These are the activations of a small neural network, seen along a few directions. Each row is one input.
Each table varies a few parts of the input and shows all the possible inputs, shuffled.
A made-up example of a description, with smaller parts first: one of 8 places around a ring, together with either a single point or one of 11 places along a line or (one of 2 separate values, together with one of 6 places along a line).
Shared parts are said once, and a part with two or three values counts as separate values.

Other details of the inputs shift rows strongly along three fixed directions, in all tables alike. That doesn't count.

A family of inputs:
row 1: [ -4  27  -1 -39 -20  31  -8  23 -15   4 -20  22]
row 2: [  7 -37  -2  31  44 -36  57 -30   3 -28  19 -19]
row 3: [ -6  28   5 -50 -56  56 -57  44  -9  14 -28  10]
row 4: [-27   0  -4  13 -21  -2  -6  12   8   3 -25 -53]
row 5: [-17 -20 -27  12   2 -18  -5 -86  22  21 -14 -21]
row 6: [ 14  13  29 -23  -2  -2 -39  13  29  -3  -8  74]
row 7: [ 24   5  40 -28 -11   9 -42   3   9  31 -25  57]
row 8: [ 32 -10  10 -29 -19  40 -26  41 -31  11   5  21]
row 9: [-17 -31   5  17 -17  35  19  63 -53 -27  58 -86]
row 10: [ 11 -12  21  14  21 -17   3 -11  31   4  23  43]
row 11: [-11  11 -23  26   7 -58   2 -30  19  21 -22  -9]
row 12: [-38  16 -28  27  -4 -35   1   6  18   4 -19 -43]
row 13: [  5  10  37 -27  -3  16  -7  -4  31   4 -12  75]
row 14: [  9 -27   3  -7  -5  63   9  66 -55 -55  73 -77]
row 15: [-23  21  31 -40 -56  61 -48  38  26  -1 -10  18]
row 16: [-42 -20 -29  -3 -18  64  33  12 -60 -43  83 -59]
row 17: [-22  -6  -3   5 -27  -2  -7  -4  22 -23 -17 -47]
row 18: [  7   6 -31   2  15 -36  27 -39   9  21 -48   1]
row 19: [ 39  -9  41  -2  24 -13 -16  14 -14  20  33  72]
row 20: [ 45   8  28  -7   4  22 -24 -11  13  10 -24  42]
row 21: [-50  32 -14 -21 -37  25   1  28  -2  -9 -25 -33]
row 22: [ 43  -4  -1  32  41 -18  16 -20   2  -2  20  27]
row 23: [-13  25 -34  19   4  -1  33 -25  14 -18 -29 -42]
row 24: [-54  14 -57   5 -19  -5 -17 -51  10   1   9 -38]
row 25: [ 17 -18 -45  38  32 -59  28 -28  -8  18   4 -22]
row 26: [ 83 -71  34  34  92 -16  47  17 -49 -31 111  31]
row 27: [  1  14  18 -28 -41  29 -38  25  -7  15 -18  10]
row 28: [-51  28 -17  -7 -24   2  10  12   8  -3 -35 -39]
row 29: [ -8   7  -5   4   6 -25  24 -24   2   9 -25   0]
row 30: [-18   8 -12  29  16 -58   2 -24  26  21 -21 -12]
row 31: [ 29  -3  -1   6  22 -26  -6  -6  -9  23  10  41]
row 32: [-13   7  -5  13  16 -37  21 -29  23  12 -46   3]
row 33: [ 48 -13  37 -17  35  11  12   4 -17 -23  23  53]
Description of these inputs: one of 3 separate values, together with either a single point or one of 4 places along a line or one of 6 places along a line.
- The inputs of row 11 and row 29 match in every part but the choice among 3 separate values. If row 31 is changed in the same way as row 11 into row 29, which row does it become? => row 1
- Start at row 8 and move only the place on the line of 6, one step at a time. The first step leads to row 3. Which rows follow, in order? => row 27, row 7, row 9, row 4
- Which other rows does row 17 become when the choice among 3 separate values takes its other values? List them by row number. => row 2, row 6

A family of inputs:
row 34: [  0   9  -8   1  -8 -17 -34 -35  20  22 -14  28]
row 35: [-28  40 -20 -12 -47  27 -25  79 -13  -9 -11 -57]
row 36: [ 54 -28  63 -11  49  11  22 -45  28 -18   5  88]
row 37: [-26  13   6  -1 -23  19  11  79 -28 -17  14 -37]
row 38: [-36  16 -12 -12 -37  -6 -45 -29  30  29 -37  -6]
row 39: [-31 -26 -55  52  21 -22  49 -16 -21 -29  55 -94]
row 40: [-18 -10 -21  33   5 -18  49  47 -25 -20  28 -77]
row 41: [-44  26  -3 -38 -48  69 -28  63 -20 -25  37  -3]
row 42: [-12  47  -9  -8 -24 -17 -31  26  28  17 -63   2]
row 43: [-28 -11 -19  30  26 -54  33 -60  26  10  -7 -13]
row 44: [-23  32 -37 -18 -28   9 -15 -38  19   6 -48 -20]
row 45: [ 32 -17  54 -47   3  75   2  42 -52 -16  55  71]
row 46: [ 49 -18  21   4  40 -24 -18 -41   6  25  20  85]
row 47: [-29 -12 -13  41  32 -47  36 -65  64 -29  -9 -41]
row 48: [ 35 -28  40 -24  -3  55 -34  48 -47   1  73  54]
row 49: [-15  41  -7 -49 -33  35 -28 -12  15   1 -42  31]
row 50: [ 39 -39   3  26  62 -47  58 -81   3  11   2  34]
row 51: [ 44 -35  30 -22   5  54  -6  20 -55  -5  54  34]
row 52: [ -2  25  31   6   0 -23  -4  13  61 -16 -51   8]
row 53: [-12  38 -13 -40 -29  31 -31 -19  18   6 -45  27]
row 54: [-25 -32 -30  11 -15  27  27  -2 -39 -13  30 -87]
row 55: [ 55 -28  19  -3  34 -14   2 -58  -5  26  -4  64]
row 56: [ 10  30   9  -8   0 -26 -18  21  20  16 -44  32]
row 57: [ -2  32  -5   0 -21 -24 -31  20  21  26 -57  -6]
row 58: [  8 -19  -2  23  -3  -1  12  58 -39  -7  30 -57]
row 59: [-38  24 -38   6  -8 -28  -6 -37  33   2 -24 -15]
row 60: [ 41 -68  14  60  50 -42  53  20 -46   7  53 -46]
- What is each input in this table made of? => one of 3 separate values, together with either a single point or one of 8 places along a line
- The inputs of row 49 and row 59 match in every part but the choice among 3 separate values. If row 36 is changed in the same way as row 49 into row 59, which row does it become? => row 47
- Which other rows agree with row 52 in the choice among 3 separate values? List them by row number. => row 35, row 37, row 40, row 42, row 56, row 57, row 58, row 60
- Start at row 43 and move only the place on the line of 8, one step at a time. The first step leads to row 41. Which rows follow, in order? => row 59, row 39, row 46, row 34, row 48, row 38

A family of inputs:
row 61: [  7 -41 -12  24  26 -18  22 -54  28 -16  32  -7]
row 62: [  0  35  28 -22 -32   2 -60  26  66   7 -63  26]
row 63: [ 26 -41  28 -48 -17  48 -22  21 -45  -1  42  34]
row 64: [ 78 -38  13  28  58 -24  41 -25  23  16  12  52]
row 65: [  4 -26  17 -16  -3  44 -12  -6 -63   5  38   4]
row 66: [ 14 -12  -9  53  60 -31  68 -56  20   0  13   3]
row 67: [ 47  -4   3  23  40 -30   1 -18 -34   6  -1   9]
row 68: [-12   2  -3   2  18  15  48 -12 -15   1  10   8]
row 69: [ 60 -55   8  10  23 -27  -9 -49  -1  28   4  23]
row 70: [ -7  57  -9 -20 -47  39 -26  18   6  38 -62   3]
row 71: [-39 -10 -35  41   3  -1  20 -53  13 -24  36 -69]
row 72: [-20  24 -10 -26 -38  64  14  46 -49   4  -2 -27]
row 73: [ 18  13   1  -6  15 -33 -34  45 -36  11  51  72]
row 74: [ 25 -30 -24  18  -4  20  47  37 -29  -5  23 -55]
row 75: [-61  37 -36 -18 -27  35   8  31 -45 -52  19 -69]
row 76: [-26 -55 -27  18  15 -17  47 -49  -4 -24  39 -46]
row 77: [20 25  8 -4 -4 59  1 39 -4  6 20 11]
row 78: [-44  34 -33 -31 -21 -20  -8 -20  25 -24 -51 -14]
row 79: [-66  46  24 -25 -38  13 -23   9  29  -3 -58  -4]
row 80: [-20 -10  37 -30 -22  78 -19  18 -47 -21  58  32]
row 81: [-44  55  32 -10 -27   7 -40   0  56  -1 -55  19]
row 82: [-20   5 -41  22  15 -37  39 -25 -44 -11  -8 -75]
row 83: [  6 -46  -7  29  24 -43 -16 -25 -15  42  68  47]
row 84: [-22  -6 -45  16   1   8  54   4  23 -29  13 -58]
row 85: [  5 -12  40   5   2 -20 -29  71 -15  30  55  57]
row 86: [ 26 -42  46  20  39 -17  32  13  13 -25  41  18]
row 87: [-36  25  17  -4 -19 -30 -10 -20  21  31 -71 -13]
row 88: [ 12  -4 -19  33  10 -50 -16 -95  21  47 -47 -14]
row 89: [ 20   8  -1 -24 -24  10 -57 -32  57  18 -33  45]
row 90: [-12  48 -12 -25 -20 -19 -39  14  40  72 -44 104]
row 91: [ 18  25 -31  42  40 -78   3 -78  45  13 -52  -8]
row 92: [-17 -35  25   6  17 -21  34   8   5 -21   7 -15]
row 93: [ 53 -41  17  40  49  -2   1 -49 -10  11  54  20]
row 94: [ 51  -3  70   9  27  14 -19  30   0  10  22  61]
row 95: [-16  19 -47   6 -17   8  -1  42   1 -52  17 -86]
row 96: [ 27  16   7 -51  -4 -29 -31 -20   8  17 -61  68]
row 97: [-50  11  -6 -15 -39 -34 -10  -4  31  10 -81 -48]
row 98: [ 10  13  45 -13 -30  51 -44  75 -35   7   2   3]
row 99: [ 16   5   7 -29   0  34 -10  45 -10 -55  47  23]
row 100: [ -5   7 -38  -8 -25  10  -7  47 -29 -33   4 -75]
row 101: [-36  -3 -47 -14 -39  31  48  37 -30 -10  -6 -86]
row 102: [ -7 -21 -14  -8   8  13  58   3  -7 -14  18  -9]
row 103: [ 25  26  29 -20  14  29 -24  22 -12 -27  28  65]
row 104: [ -6   2   3  22 -11 -52 -18 -16  48  20 -79 -29]
- The inputs of row 104 and row 74 match in every part but one. If row 62 is changed in the same way as row 104 into row 74, which row does it become? => row 64
- The inputs of row 71 and row 103 match in every part but one. If row 69 is changed in the same way as row 71 into row 103, which row does it become? => row 100
- What is each input in this table made of? => one of 4 separate values, together with either a single point or (one of 2 separate values, together with one of 5 places around a ring)
- Which other rows does row 87 become when the choice among 4 separate values takes its other values? List them by row number. => row 65, row 72, row 82
- Which other rows does row 102 become when the choice among 4 separate values takes its other values? List them by row number. => row 76, row 78, row 92

A family of inputs:
row 105: [ 27 -18   4  41  57 -71  19 -38  32   6   7  26]
row 106: [ 32 -13   5  -6  12  31  20  10 -30 -12  21   4]
row 107: [-30   6 -27   9 -13  -5   8  -7  -8  11   1 -34]
row 108: [-14  13 -14 -15 -21 -10 -33 -41  20  20 -38   8]
row 109: [-17   4 -10 -12 -13  18  17  16 -16 -12  -3 -25]
row 110: [-45  49   6 -39 -47  38 -49   8  40   0 -31  37]
row 111: [ 23 -52  18  27  53 -21  45 -35  -7 -18  53  19]
row 112: [ 53  -2  55 -18   2   0 -37  34  -6  35 -16  77]
row 113: [  3  20  28 -43 -31  46 -59  29 -11  25  11  78]
row 114: [-17  17 -18  16   4 -21  11  19  11 -16  -1 -33]
row 115: [ 19 -24   6  -9   5  19   5   4 -39  -5  31  -1]
row 116: [ 45 -11  13  -9  15   8 -11 -24 -11  19   4  49]
row 117: [ 23 -13   9  -4  13  34  15   3 -13 -23  34   5]
row 118: [-31  10  -8   0 -11  22  17  12  -3 -18  18 -21]
row 119: [-12  12 -29  17  -6 -26  -2  22  -7   3  -2 -37]
row 120: [-22  11 -14 -15 -21 -14 -32 -35  22  25 -34  14]
row 121: [  4 -19  16  -9  12  18  19   6 -13 -20  31  13]
row 122: [  2   6   8   9 -11   2  15  51 -12  -1 -19 -39]
row 123: [ -9   3  -8 -15 -13  26  12  12 -22 -17  -6 -29]
row 124: [ 24 -18  35  12  17   4  18  46 -11 -12  23  -2]
row 125: [-29  -2 -14   3  -7   8  11 -23  14 -28   1 -35]
row 126: [-18   9 -32  20  -7 -28 -13  14  -1   4   6 -36]
row 127: [ -6  19   2 -12  -3   2   1  -6   5  17 -26  25]
row 128: [ 15 -27   7  -5  10  13  10  10 -38   0  39   5]
row 129: [ 11 -11 -14  30  35 -48  19 -90  50   5 -28   7]
row 130: [-10  -5  -3  12 -20  -3 -15  40  -8   9   3 -43]
row 131: [ -6  16 -21  14   1 -22  13  28  -6  -6 -12 -32]
row 132: [-14   0 -27  -3 -24  30 -16  -3 -14  -6  16 -34]
row 133: [-16  19   5  17  -3 -44  -9 -22  61  12 -57 -10]
row 134: [ 17   1  20 -14  14  -7   0 -39  23   1 -26  43]
- The inputs of row 125 and row 108 match in every part but one. If row 111 is changed in the same way as row 125 into row 108, which row does it become? => row 120
- What is each input in this table made of? => one of 5 places along a line, together with either one of 2 separate values or one of 4 places along a line
- Which other rows does row 124 become when the choice among 2 separate values takes its other values? List them by row number. => row 114
- Start at row 133 and move only the place on the line of 5, one step at a time. The first step leads to row 124. Which rows follow, in order? => row 122, row 112, row 130
- Which other rows does row 118 become when the place on the line of 4 takes its other values? List them by row number. => row 117, row 121, row 134
